Each row below holds a small network's activations on one input, seen along a few directions.
Each table varies a few parts of the input and shows all the possible inputs, shuffled.
A made-up example of a description, with smaller parts first: one of 8 places around a ring, together with either a single point or (one of 2 separate values, together with one of 4 places along a line) or one of 9 places along a line.
Shared parts are said once, and a part with two or three values counts as separate values.

Other details of the inputs vary at random and push rows far along three fixed directions, the same in every table; ignore that.

Rows:
row 1: [ 26  20  28 -26 -21  13 -40   3 -29 -13   2  29]
row 2: [ 32  26  26 -15 -18 -10 -10  10  12   6  -4  45]
row 3: [ 48  12  -9   1 -29 -19  19  14   0  10   4   0]
row 4: [  2 -32 -23  38 -10  44   8  11  13  12 -12 -27]
row 5: [ -8  14  15  23 -20  55 -54   8 -30  -2  16  -6]
row 6: [ 26 -29  -9  37 -30  37  23   8  -5  17 -34 -13]
row 7: [-24   7   2 -25  21 -38   1   2  19  12  11 -12]
row 8: [-39  -1   7 -36  35 -41  -7  -7  24   0  25  -7]
row 9: [-20  -9  -3 -24  26 -42  19   6  41   2  10  14]
row 10: [-33  -5   8 -28  30 -44   1 -29  27 -15  23  -2]
row 11: [-12  -4  14 -21  15 -19   7  -3  32 -10   5  21]
row 12: [-37   1  -7 -29  20 -34  34  -4   2  -2  15   2]
row 13: [ 42  30   2 -14 -24 -10 -11  -4  -4  16  24  29]
row 14: [-18  19  23 -13  10  -2 -34 -19  21  12   7  36]
row 15: [ 25  26  15 -12 -16  19 -50  16   2  -8   8  46]
row 16: [ -2  13  29  27  59  55 -49 -16 -28 -34 -19  -9]
row 17: [ -7  -2 -10  -4   1 -10  20  18   8   1  13  25]
row 18: [ -8   0  15 -20   4  -6  -7 -16  -7  13   3   4]
row 19: [-15  -2   4 -22  16 -12  10 -12  28   3   9  26]
row 20: [ 33 -11   0  -9 -15 -31  52  17  13  11 -25  18]
row 21: [  2  -5 -18 -23  11 -27  16  19  22  -5   1  22]
row 22: [  2  32  24 -28  -5   4 -50  -2 -13  -8   5  23]
row 23: [ -7 -28 -23  37 -15  33  38  16  -2  -5 -19 -19]
row 24: [ 15  26   6  -7 -15  -4  -4  21   0   7  16  49]
row 25: [-16 -19  -2  -3   7   3  17  -1   7  -5  -6 -36]
row 26: [  5   5   3  -6   1 -18   3  14  27  10   1  16]
row 27: [-29  14  -1  -2   8 -33   4 -17  -1   1  12   8]
row 28: [ 11  22  33 -11 -23  19 -30   1 -37  -6  15  32]
row 29: [ -8  14 -17  -6   1 -40  22   1   0   7  20   9]
row 30: [-21  -6 -10   5   5   2   9  -8   3  23 -14 -33]
row 31: [-46 -26 -16   3  27   4  -2 -11  14  13   8 -42]
row 32: [ 18 -15 -28  25 -29  26  36  33 -26   8  -6 -30]
row 33: [  9  33  37 -25 -10  -3 -38  -4  -7   2  10  21]
row 34: [ 32  -4 -27  -9 -15 -20  19  15  -4  -7   3  -1]
row 35: [-39  -7   6  41  77  26  12 -14 -20 -17 -20 -32]
row 36: [ 54  11 -26   2 -34  -9  16  23 -13   2  -6   2]
row 37: [-35 -13   8  35  84  26   5 -30  -5  -4 -24 -39]
row 38: [ -7   9  28  -2  -8   6 -20  -2  -9  -6   8  46]
row 39: [ 35  11 -19  -4 -22 -29  43  -4  -1  26  -9   1]
row 40: [-31  -5   7 -16  28 -32 -22 -21  25 -10  32  -6]
row 41: [ 35  10 -25  -9 -20 -36  36  10  -4   4 -19   1]
row 42: [ 18  13  25 -13 -15   0 -29 -27 -11   3  18  29]
row 43: [-15 -21 -19   5   5  18 -11  14  -5  -8  -5 -37]
row 44: [  7 -27 -21  34 -17  36  13 -16  -4   1  -7 -42]
row 45: [-23 -18 -24  20   3  -4  14  -1  -3  -4  16 -23]
row 46: [ 15  18  28   2 -26  12 -33 -13 -32 -13  21  35]
row 47: [ -5   4 -10 -13  -2 -30  35  -8  -4  -8  18  11]
row 48: [-20  -9 -24   0  10  -4  -2  14   3   4 -11 -35]
row 49: [  0 -19 -20  36 -13  29   3  16   6   0 -42 -26]
row 50: [-47 -15 -16   8  25   0  -6 -10  15  21   1 -44]
row 51: [ 36 -21 -28  25 -33  30  18  10 -17 -17 -20 -31]
row 52: [-16  -8   3  -3   1  34 -33  -3 -10 -23  -2 -20]
row 53: [ 24  -3  10 -14 -16 -17  25  10 -10   7 -13  -5]
row 54: [ 34 -21 -29  33 -30  31  16   5 -10  12  -2 -32]
row 55: [ 19   9  15  20 -24  15 -27 -10  -6  -3  -3  -9]
row 56: [ -7  11  49  32  62  52 -49 -24 -19 -28 -10 -15]
row 57: [ 37  -7 -19 -11 -20 -36  41   7 -12  -2 -18   4]
row 58: [  6 -11  21  21 -17  50 -54   1 -11 -19 -16  13]
row 59: [ 14  -5  33  26 -25  39 -57 -20 -18 -18   3  -7]
row 60: [ 56   7 -15 -22 -34  -3  57  17 -14  19  -6   7]
row 61: [  7  16  -6  -2 -19  -8  26  15 -20  14  -7   1]
row 62: [-62 -16  -9  28  22  -1   5  -6  18   4 -14 -17]
row 63: [-25  -9 -11 -30  26 -34  21   0  30 -14  -4  18]
row 64: [-40   1   0  -7  29 -14 -19 -12  36  15  12  12]
Description of these inputs: one of 4 separate values, together with either a single point or (one of 3 separate values, together with one of 5 places around a ring).
Q: Changing only the choice among 4 separate values turns row 15 into row 24. The same change can be made to row 34. Which row results?
A: row 45
Q: Changing only the choice among 4 separate values turns row 44 into row 51. The same change can be made to row 4. Which row results?
A: row 21
Q: A walk changes only the place on the ring of 5. It starts at row 59 and steps to row 55. List the rest of the walk in order.
A: row 3, row 40, row 10
Q: Change only the choice among 3 separate values in row 39. List by row number the other rows that result.
A: row 14, row 30
Q: Change only the choice among 4 separate values in row 30. List by row number the other rows that result.
A: row 22, row 33, row 61
